Look-ups in named tables: a row name and a column name give one cell, copied from the table.

bevopu
         mukep  milu   veb
savo      -1.7  -1.7  -1.6
tud       -1.5  -1.7  -1.6
dut       -1.4  -1.6  -1.8
som       -4.1  -1.0  -0.3
dorinu    -0.1  -1.3   0.1
vusim     -1.4   0.1  -2.8
guf       -9.1  -3.4   6.4
sanufed   -0.5  -1.2   0.3
res        7.0   0.5  -6.4
kupozup    8.5  -1.9  -0.1

dorinu, veb -> 0.1
vusim, milu -> 0.1
kupozup, mukep -> 8.5
res, veb -> -6.4
dorinu, mukep -> -0.1
guf, mukep -> -9.1
dorinu, milu -> -1.3
res, milu -> 0.5
sanufed, mukep -> -0.5
tud, veb -> -1.6
sanufed, milu -> -1.2
Row with the largest veb: guf

faf:
	nali	tedove	tubu	rura	tis	zepo	babog	mam	revol	sok
taluv	9976	30037	-1030	50053	38968	32797	-33839	19338	31426	-31101
luba	52962	31777	-24459	7208	10322	-9038	8169	40728	-7151	-43625
fum	41826	-48773	35343	22191	1678	-19791	-27672	2217	-7060	-11138
kos	27439	3858	40568	63959	9661	41209	29455	45619	16979	12680
gutok	26470	26288	29126	3780	-7574	-28058	-24581	39786	52012	-27472
lipidus	-5553	42693	31378	61820	11304	27602	-11756	-20336	-7378	-23473
baz	16688	16750	-10536	19131	65325	8639	-12952	24764	638	-48864
lek	48680	9216	-18208	14562	48564	20334	-4011	20353	-2349	-48893
gef	10010	8000	74860	-10621	-4903	5428	-10339	-1849	-10567	-38407
lirusag	21414	40188	19062	16815	29053	-51714	23222	39434	26637	-22026
dakub	48634	19276	23439	20443	-580	54619	-4846	60624	20887	-1569
tosop	82796	-3549	-9863	14955	16745	4276	-6625	3284	-27303	-6312
nomoza	74874	26440	-20345	6889	2451	10634	-46	27693	-23264	-19801

nali of gutok: 26470
nali of lek: 48680
mam of gef: -1849
revol of fum: -7060
tis of taluv: 38968
rura of kos: 63959
zepo of lirusag: -51714
zepo of nomoza: 10634
Row with the largest babog: kos

pugugan.tsv
	zos	lazodam
kuluro	232	112
seg	151	144
mig	153	67
dofoz	4	112
kirirup	159	65
forib	77	90

zos of mig is 153
zos of dofoz is 4
lazodam of kuluro is 112
lazodam of forib is 90
zos of forib is 77
zos of kirirup is 159
lazodam of seg is 144
zos of seg is 151
lazodam of dofoz is 112
lazodam of kirirup is 65
zos of kuluro is 232
lazodam of mig is 67
Which row has the largest lazodam? seg

bivebam =
         givu  nur  fanivu  zazotiz  mapa  vof  nirudi  lekeno  zuparom
favupi    164  141     159      144    94  146      31     139       78
mifu      111  181      69      108   139   77     120     131      181
tezoga    141  114     116      130   191  152     151     138      109
mazu      163   78      83      123    24  144     107     108       81
pufa       76   52     129      119   151   48     207     123      146
vakeb     111  178      84       74   142   98     126     150      176
lotezu     55  113     165       97   139  109     160      63       72
saru      193   94      72      128    53  142      86     143      128
zogenes   100   98     113      107   145  136     150     141       95
lanu      196   99      69      129    65  139      82     150      140

What is the nur of tezoga in bivebam?
114
What is the lekeno of saru in bivebam?
143
What is the nirudi of zogenes in bivebam?
150
What is the lekeno of pufa in bivebam?
123
What is the zazotiz of mazu in bivebam?
123
What is the vof of saru in bivebam?
142
What is the givu of favupi in bivebam?
164
What is the lekeno of mifu in bivebam?
131
What is the mapa of mifu in bivebam?
139

Table sivi
|  | patu | zan | segovo |
|---|---|---|---|
| fekoto | 2.92 | 9.05 | 5.23 |
| dobagid | 4.87 | 0.13 | 4.03 |
| fubu | 6.39 | 7.38 | 4.98 |
| parudev | 3.74 | 5.81 | 4.74 |
| tupubud | 3.63 | 9.15 | 5.25 |
| bet | 0.56 | 0.81 | 3.98 |
| nuziso | 4.96 | 5.41 | 4.74 |
| deleg | 8.95 | 3.63 | 4.62 |
| dev | 7.12 | 4.62 | 4.67 |
| beg | 6.54 | 2.25 | 4.33 |
| mer | 5.65 | 4.81 | 4.72 |

patu of dev is 7.12
zan of bet is 0.81
patu of mer is 5.65
patu of parudev is 3.74
zan of tupubud is 9.15
zan of parudev is 5.81

Table nik
        gozam  nemik  gol  vopuv
favif      47    160   43    128
vub       208    105  210     62
mibuki    178    190  128     67
lagonu    171     28  145    111
gozip     166    198  212    198
nakez      69    206  158     65

What is the gol of nakez in nik?
158
What is the vopuv of lagonu in nik?
111
What is the gozam of lagonu in nik?
171
What is the gozam of gozip in nik?
166
What is the vopuv of favif in nik?
128
What is the gozam of nakez in nik?
69
What is the gol of gozip in nik?
212
What is the gozam of favif in nik?
47
What is the nemik of vub in nik?
105
What is the vopuv of nakez in nik?
65
What is the nemik of favif in nik?
160
What is the gozam of vub in nik?
208
What is the gol of vub in nik?
210
What is the gol of mibuki in nik?
128
What is the nemik of mibuki in nik?
190
What is the vopuv of mibuki in nik?
67
What is the gozam of mibuki in nik?
178

vogifa =
,babosus,bemis,gib,budom,bil,kidama,dum,bok
donu,-6.15,-5.36,1.05,-7.51,-7.49,-6.52,-6.28,-6.89
pozu,-5.46,-4.73,-7.54,-6.34,-5.76,-4.79,-4.29,-5.50
neke,-4.65,-5.85,-7.95,-7.21,-3.55,-4.53,-3.98,-5.74
fuv,-5.13,-5.43,-7.27,-4.93,-5.59,-1.69,-4.80,-4.92
degave,-5.34,-6.21,-7.35,-7.26,-3.91,-6.29,-4.37,-6.56
padub,-4.65,-6.50,-6.48,-6.41,-3.39,-6.52,-4.47,-6.23
felopud,-4.35,-6.08,-7.67,-5.02,-2.94,-3.73,-4.59,-4.77
dekoro,-3.81,-7.61,-3.94,-5.74,2.79,-7.20,-5.79,-6.21
bolagi,-4.69,-6.89,-8.45,-5.64,8.85,-3.05,-3.53,-5.64
nisazu,-5.58,-3.21,-8.05,-5.18,-6.78,-0.48,-3.51,-4.75
vev,-5.38,-6.05,-6.86,-3.48,-3.85,-2.14,-5.34,-5.39
bizoz,-4.72,-7.25,-0.80,-6.01,-0.69,-6.90,-6.28,-5.90
sir,-5.53,-4.83,-8.00,-6.01,-4.72,-1.12,-4.09,-5.43
pon,-6.39,-2.71,-0.27,-5.22,-7.93,-4.20,-5.79,-6.70

bemis of neke: -5.85
budom of donu: -7.51
budom of felopud: -5.02
bok of vev: -5.39
bok of felopud: -4.77
bemis of bizoz: -7.25
bok of pon: -6.70
kidama of fuv: -1.69
babosus of felopud: -4.35
dum of neke: -3.98
dum of dekoro: -5.79
dum of felopud: -4.59
bil of bizoz: -0.69
kidama of nisazu: -0.48
gib of degave: -7.35
bok of nisazu: -4.75
dum of donu: -6.28
babosus of fuv: -5.13

